Each row below holds a small network's activations on one input, seen along a few directions.
In each table, some parts of the input vary, and every possible input appears once, in random order.
A made-up example of a description, with smaller parts first: one of 5 places around a ring, together with either a single point or (one of 2 separate values, together with one of 4 places along a line) or one of 11 places along a line.
Shared parts are said once, and a part with two or three values counts as separate values.
(in the rows, 128 means zero)

Other details of the inputs vary at random and push rows far along two fixed directions, the same in every table; ignore that.

A family of inputs:
row 1: [112  93  94  91 143 118 150 145 104 129 159]
row 2: [140 179  68 110 103 125 232 148 109 146 107]
row 3: [128 127 148 139 122 122 114 118 144 112 132]
row 4: [129 141 153 129 117 121 102 127 127 123 123]
row 5: [143 196  99 146  95 139 177 125 145 152  56]
row 6: [123 103 142 136 127 137 106 128 142 123 119]
row 7: [144 177 105 140  77 141 184 136 145 155  54]
row 8: [122 135 135 136 133 125 102 114 146 126 120]
row 9: [114 113  86  95 161 117 146 135 104 126 159]
row 10: [129 118 154 152 138 132 115 131 141 112 135]
row 11: [143 131 149 132 121 119 101 116 140 139 133]
row 12: [138 131 125 152 110 132 104 110 125 135 134]
row 13: [132 117 147 142 129 124 114 118 139 107 127]
row 14: [114 109  96  87 134 107 142 153 110 138 168]
row 15: [121 106 147 144 132 137 107 138 142 128 124]
row 16: [146 193 117 143  82 143 181 130 125 145  58]
row 17: [120 114 142 131 116 126 106 125 146 128 120]
row 18: [126 121 152 134 127 133 105 119 122 113 118]
row 19: [140 112 148 136 131 131 106 108 134 129 125]
row 20: [137 123 150 135 123 128 104 107 140 134 130]
row 21: [134 135 149 138 119 114 109 125 145 117 134]
row 22: [136 113 155 148 140 140 105 121 137 134 134]
row 23: [115 112 105  92 151 131 154 144  86 120 164]
row 24: [121 106 102 103 153 121 160 143 104 114 172]
row 25: [114 130  86  90 153 105 139 144 108 135 170]
row 26: [128 103  99  95 154 129 157 133  99 136 171]
row 27: [123 122 159 143 137 141 105 132 124 117 127]
row 28: [123 133 153 131 120 130 107 119 127 119 122]
row 29: [121 125 140 149 150 136 102 128 142 125 124]
row 30: [124 123 135 141 145 136 102 118 142 120 119]
Each input here is: one of 5 separate values, together with either a single point or one of 5 places along a line.
Q: The inputs of row 18 and row 9 match in every part but the choice among 5 separate values. If row 16 is changed in the same way as row 18 into row 9, which row does it become?
A: row 5
Q: Start at row 4 and move only the place on the line of 5, one step at a time. The first step leads to row 28. Which rows follow, in order?
A: row 18, row 23, row 27

A family of inputs:
row 31: [122 121 115 110 144 122 145 149 132 134 132]
row 32: [128 127 115 112 153 129 144 138 126 138 134]
row 33: [121 126 124 114 136 122 151 144 114 116 133]
row 34: [120 118 117 111 154 124 142 135  97 116 160]
row 35: [119 110 121 114 140 139 154 140 122 128 132]
row 36: [136 121 106 112 131 119 144 123 125 141 139]
row 37: [126 106 186 169 103 121  37 106 161 113 131]
row 38: [115 127 110 100 134 109 134 138 112 132 166]
row 39: [133 125 115 117 153 127 147 138 129 137 139]
row 40: [136 114 114 118 145 131 149 138 126 142 138]
row 41: [112 123  84 125 125 127 129 132  96 130 156]
row 42: [125 110 115 111 135 126 146 149 129 138 132]
row 43: [131 108 189 169 108 133  38 104 147 102 128]
row 44: [149 202 127 170  87 147 156 116 158 145  37]
row 45: [113 139  88 129 120 120 136 139 116 122 137]
row 46: [150 177 152 147 115 157 178 122 167 141  38]
row 47: [125 113 116 110 139 130 145 145 125 141 131]
row 48: [114 100 114 106 152 137 148 138 108 127 154]
row 49: [127 121 108 104 129 121 139 126 121 143 133]
row 50: [130 112 120 122 146 140 160 132 123 129 138]
row 51: [123 142 117 108 129 115 140 132 118 138 144]
row 52: [132 141 116 116 131 114 145 128 122 136 150]
row 53: [109 107 114 105 159 130 145 142 114 119 155]
row 54: [107 130  84 123 132 120 126 138 103 121 158]
row 55: [123 131 124 114 142 127 149 137 107 121 133]
row 56: [131 116 115 114 144 134 146 138 122 143 134]
row 57: [131 100 193 179 125 139  43 100 143 101 124]
row 58: [124 115 124 115 127 126 153 145 111 121 133]
row 59: [160 197 148 144  80 134 171 120 192 154   8]
row 60: [112  72 183 168 137 138  39 113 153  96 144]
row 61: [119 122 112 102 134 114 138 143 105 115 165]
row 62: [168 209 160 153  84 148 174 116 166 145  23]
row 63: [124 144  89 138 129 124 140 128 111 128 143]
row 64: [152 186 158 151  97 154 190 131 183 142  11]
row 65: [130  96 187 171 122 132  24  97 137  98 153]
row 66: [160 200 149 143  83 138 169 117 187 156   8]
row 67: [120 109 112 114 164 131 151 134 116 120 162]
row 68: [137 140 119 117 133 122 149 129 113 123 148]
row 69: [127 100 194 176 123 139  42 104 143 101 121]
row 70: [124 127 116 109 151 128 142 141 125 138 132]
row 71: [131 130 121 110 122 129 145 133 106 130 141]
row 72: [118 117 110 100 124 114 138 138 108 137 165]
row 73: [166 203 149 148  89 141 168 109 184 158  11]
row 74: [129  84 189 180 135 133  33 100 138  93 152]
row 75: [122 128 114 103 140 119 136 135  99 120 165]
row 76: [125 133 108 103 138 116 137 127 125 137 134]
row 77: [133 132 106 110 140 115 143 123 129 136 140]
row 78: [127 116 116 110 142 133 144 141 121 144 131]
row 79: [119 107 100  96 134 114 135 133 115 137 155]
row 80: [135 109 187 178 112 125  36  94 158 116 137]
row 81: [129 132 117 112 122 121 144 128 115 142 147]
row 82: [122 136 116 107 122 109 142 139 126 133 144]
row 83: [127 111 188 171 109 128  32  98 155 117 130]
row 84: [126 133  89 138 120 128 141 127 108 132 142]
row 85: [124 118 125 114 130 129 151 141 107 124 133]
row 86: [117 110 160 191 104 135  24 101 147 105 124]
row 87: [127 138 120 108 127 121 143 137 112 122 141]
row 88: [125 110 100 100 139 118 136 126 112 139 157]
row 89: [140 130 119 118 124 127 150 130 110 128 148]
row 90: [114 114 117 106 149 120 141 142  99 115 157]
row 91: [125 116 107 104 122 115 141 134 129 137 133]
row 92: [111 110 114 105 162 133 145 138 111 121 155]
row 93: [125  92 189 177 136 149  46  99 158 105 123]
row 94: [115 145  90 130 126 126 134 132 108 128 137]
row 95: [163 210 159 152  81 140 170 114 177 157  24]
row 96: [132 131 123 122 144 126 154 133 111 120 140]
row 97: [116 129  88 130 111 126 138 138 113 127 136]
row 98: [122 124 116 108 148 126 143 145 128 137 131]
row 99: [121 135  89 134 120 131 138 128 104 134 139]
row 100: [124  91 184 165 114 126  29 109 142  94 151]
Q: The inputs of row 50 and row 67 match in every part but one. If row 89 is changed in the same way as row 50 into row 67, which row does it become?
A: row 68
Q: Describe the family of inputs behind these rows.
A: one of 2 separate values, together with one of 5 places along a line, together with either a single point or one of 6 places around a ring
Q: List by row number the other rows that have the choice among 2 separate values and the place on the line of 5 in common with row 82.
A: row 31, row 33, row 45, row 59, row 61, row 64
Q: Start at row 97 and move only the place on the line of 5, one step at a time. The first step leads to row 86. Which rows follow, in order?
A: row 41, row 99, row 84
Q: Which other rows does row 66 become when the choice among 2 separate values takes its other values? List them by row number.
A: row 79
